Each row below holds a small network's activations on one input, seen along a few directions.
Each table varies a few parts of the input and shows all the possible inputs, shuffled.
Descriptions start from the smaller parts, as in this example, which fits no table here: ring(5) and (point or line(9) or (values(2) and line(6))).
Shared parts are said once, and a part with two or three values counts as separate values.
In the rows, zero is written as 128.

Other details of the inputs shift rows strongly along two fixed directions, in all tables alike. That doesn't count.

A family of inputs:
r1: [100 140 153 136 143 123 142 113 143 157 195 153 150 135 155  95]
r2: [ 82 183 183 128  94 148 114 125  97 172  92 154 146 120 117 167]
r3: [130 132 125 136 114 107 124 151 154 117 125 131 124 131 103 115]
r4: [137 118 110 120 127 111 113 121 162 108 136 117 119 104 129  93]
r5: [142  74 122 170 143 111 128  25 100 170 173 122  98 168 164 132]
r6: [172  91  71 116 117 118 118 205 171  32  69  63  99 108  97 128]
r7: [162  91 126 153 132 101 124  65  88 170 206 178  91 167 147 134]
r8: [ 98 168 154  97 106 178  99 204  92  87  37  94 123 107 115 219]
r9: [ 80 183 174 113 132 139 131  64  90 201 146 185 165 129 136 133]
r10: [161  92  79 119 116 137 128 240 166  36 108  80 108 149  89 124]
r11: [104 202 181 119 106 122 100 128  95 164 117 163 135 141 102 174]
r12: [120 120 136 117 142 109 123  65 156 157 148 143 133  90 143  78]
r13: [123 148 144 121 146 156 148 126  99 147 106 128 150 115 133 139]
r14: [187 102  68 144 134 114 144 188 167  67 131  88 123 142 116 101]
r15: [147 134 114 135 126 119 148 130 130 126 118 121 145 125 125 122]
r16: [142  86  97 144 157 121 167 115 171 120 196 121 146 118 157  41]
r17: [114 116 140 133 151 140 160 101 138 158 149 139 150 110 151  82]
r18: [147 135 123 128 125 138 139 132 121 137  97 119 142 116 117 129]
r19: [ 62 167 183 124 130 127 130  82 117 192 154 189 158 134 138 126]
r20: [145 100 102 144 125 112 156 135 165 113 137 114 134 121 131  79]
r21: [201  95  66 125 122 131 136 204 149  54  64  69 106 120  77 119]
r22: [159 114 100 143 148  93 149  72 162 148 196 146 142 122 135  43]
r23: [120 134 147 128 118 126 133 108 136 156 107 142 133 106 104 112]
r24: [106 175 156 122  80 151 105 216 104 105  38 111 121 135  87 212]
r25: [112 103 114 133 176 105 147  84 175 135 218 134 145 111 184  59]
r26: [119 121 121 122 121 142 134 150 139 114 117 129 137 130 115 112]
r27: [161  71  72 133 147  98 147 127 194  84 160  90 125 105 153  59]
r28: [ 96 161 157 119 110 160 134 177  98 118  60 119 139 121 114 184]
r29: [157 126 101 138 129 123 143 131 140 123 142 117 139 127 127  98]
r30: [ 56 187 202 116 141 137 108  75 112 189 178 179 158 116 175 147]
r31: [ 97 188 172 132 129 104 120  73 108 194 150 183 151 132 125 132]
r32: [111 136 136 117 153 130 153  64 117 185 155 163 155 120 142  85]
r33: [ 86 133 148 121 159 122 143  66 138 160 172 148 155  98 180  97]
r34: [ 95 158 148 120 121 124 108 130 135 137 122 132 128 115 140 149]
r35: [148 125 104 131 148 139 153 140 129 112 148 114 143 126 140 101]
r36: [121 108 108 110 140 133 122 128 156 101 138 119 131 113 141  98]
r37: [108 144 132 127 154 112 147  79 133 169 184 170 156 140 145  91]
r38: [118 190 157 109 109 167 111 224  79  96  64 107 128 145  98 224]
r39: [ 79 179 190 132 112 120 117  62 113 203 142 188 153 116 125 119]
r40: [120 121 112  99 124 141 120 167 139  77  79 104 121 115 125 143]
r41: [ 61 165 187 118 124 128 140  60 108 200 137 190 166 123 143 123]
r42: [113 134 139 114 126 138 120 110 138 143 105 123 130  94 144 125]
r43: [ 96 177 168 107 106 120  84 140 125 134 115 141 118 121 118 164]
r44: [146 123 116 122  96 158 127 212 128  85  36  82 113 116  86 162]
r45: [ 86 199 175 121 129 149 127 137  79 161 107 152 152 135 130 189]
r46: [104 161 160 125  99 123 122 130 118 145  81 144 136 118  98 153]
r47: [198  38  64 169 135 129 119 121 125  80 140  62  67 172 129 134]
r48: [ 94 174 155  85  95 164  80 220 104  78  50 108 109 133  96 222]
r49: [114 129 114 103 126 138 109 180 143  77  97 108 115 126 123 148]
r50: [113 140 134 118 118 133 112 129 138 127 117 117 131 103 137 134]
r51: [115 158 143 126 141 143 149 129  99 139 112 133 152 124 137 146]
r52: [149 110 109 139 123  99 126 153 178 106 167 126 119 137 108  84]
r53: [185  67 101 152 124 110 133  94  82 137 137 147  93 155 129 154]
r54: [162  82  76 130 143  99 129 153 200  80 192  91 115 123 149  62]
r55: [106 178 151 104  90 142  76 206 111  85  30 106 103 118  84 219]
r56: [224  19  49 163 139 102 141 103 124 102 185 123  87 157 134  92]
r57: [ 71 186 198 132 111 120 118  87 117 204 167 183 152 134 141 134]
r58: [115 120 133 113 122 150 139 143 127 129  90 128 135 119 111 121]
r59: [151 104 138 145 101 169  89 141  54 118  34  77  78 163 102 246]
r60: [167  95  72 123 148 115 145 170 167  82 174 107 128 151 120  82]
r61: [162  87 121 159 137  99 130  58  86 170 189 180  96 163 149 133]
r62: [104 157 154  96 116 186 106 201  93  90  18  90 121  98 111 217]
r63: [201  44  67 165 128 122 112 145 137  66 160  61  61 189 130 143]
r64: [193  28  57 178 152 103 132  93 147  96 194  77  72 180 152 101]
r65: [ 88 197 189 129 124 118 123  75 104 211 174 184 159 138 144 141]
r66: [193  50  93 152 136 113 138  80  87 145 151 142  91 146 132 121]
r67: [ 90 158 163 137 132 143 133 137 122 145 132 149 152 128 139 145]
r68: [190  84  63 143 147  89 159 128 177  89 157 105 127 124 118  50]
r69: [101 127 142  98 138 148 122 106 131 134 107 134 136 100 138 123]
r70: [143 116  97 122 143 123 154 130 136 112 130 126 142 133 126  99]
Description of these inputs: line(5) and (values(2) or (values(3) and line(4))).
Q: The inputs of r27 and r54 match in every part but the line(5) part. If r51 is changed in the same way as r27 into r54, which row does it become?
A: r38
Q: Start at r31 and move only the line(4) part, one step at a time. The first step leads to r14. Which rows follow, in order?
A: r37, r45
Q: Which other rows does r15 become when the values(3) part takes its other values? List them by row number.
A: r20, r27

A family of inputs:
r71: [ 89 135 146 111 154 120 129  45 133 174 178 164 153 100 175  88]
r72: [108 169 140 119 130 130 116 141 120 130 139 133 137 139 137 152]
r73: [108 119 144 116 154 121 149  40 120 184 178 181 154 115 157  77]
r74: [111 129 146 128 156 117 147  64 120 176 174 169 147 127 149  98]
r75: [155 130 109 126 128 137 135 175 117  98 123 122 126 151 105 138]
r76: [183  88  67 153 130  94 154 145 174  92 171 108 120 146 112  60]
r77: [138 156 137 122  90 133 114 182 105 112  63 130 119 122  86 178]
r78: [147 120 107 114  98 143 117 177 125  87  41 105 110 121  86 159]
r79: [134 116 117 130 115 145 136 196 134  91  95 103 122 130 119 145]
r80: [153 140 146 150 112 163 115 112  39 154  46 105 110 146 121 231]
r81: [157 113  94 140 136 108 138 143 180 101 177  98 126 133 125  72]
r82: [161  79  64 126 161 108 143 150 184  68 163  82 116 123 146  76]
r83: [191  24  67 161 137  91 104 110 147  96 203 113  58 179 143 109]
r84: [137 149 119 106 116 144 107 210 116  69  79 101 119 113 114 182]
r85: [112 163 154 127  99 137 111 147 100 133  57 131 122 128  90 185]
r86: [108  92 128 137 146 134 150  80 151 147 164 136 146 112 158  71]
r87: [ 85 189 192 108 124 138 124  92  71 201 125 199 151 124 133 167]
r88: [153  62  84 150 150 118 162 144 182  83 161  85 126 133 142  65]
r89: [136 130 120 104 100 155 104 200 133  70  40  77 109 107  94 167]
r90: [ 71 204 205 115 112 130 106  89 101 198 125 177 149 105 134 161]
r91: [ 98 133 149 150 143 121 146  84 139 180 197 154 157 147 156  89]
r92: [ 82 177 181 123 123 128 110  93 124 173 118 143 139 115 133 147]
Q: Describe the family of inputs behind these rows.
A: values(2) or (line(4) and values(5))
Q: Which other rows does r76 become when the values(5) part takes its other values? List them by row number.
A: r72, r75, r81, r91
Q: Which other rows does r86 become when the values(5) part takes its other values? List them by row number.
A: r71, r73, r78, r89

A family of inputs:
r93: [126 138 146 127 112 142 119 121  86 146  82 136 121 130 116 174]
r94: [115 150 152 129 112 136 104 134  92 135 114 135 114 151 120 184]
r95: [197  68  60 140 127 119 135 185 153  56 115  80  95 143 103 114]
r96: [113 144 154 127 115 137 106 123  95 142 106 137 115 139 123 178]
r97: [157  85  97 133 131 132 128 139 130  96 113  99 106 131 129 133]
r98: [138 132 131 139 121 120 124 120 111 140 137 140 119 150 121 143]
r99: [ 76 170 169 119 127 134 135 113 131 164 128 153 161 112 134 120]
r100: [106 119 125 126 178  97 165  32 177 181 238 172 172 105 180  13]
r101: [130 120 135 136 130 135 124 113 111 138 133 125 120 138 137 144]
r102: [124 121 112 128 152 105 150 112 180 129 186 134 151 106 155  56]
r103: [125 146 150 134 114 143 119 124  87 150  99 138 124 137 119 173]
r104: [ 89 177 163 110 114 140 115 139 128 141  90 131 146 108 116 147]
r105: [167  93  70 116 131 124 140 210 183  48 123  85 119 114 110  85]
Q: Describe the family of inputs behind these rows.
A: values(5) or (values(2) and line(4))
Q: Which other rows does r97 become when the values(2) part takes its other values? List them by row number.
A: r93
Q: List by row number the other inputs of the same sort as r102.
A: r99, r100, r104, r105
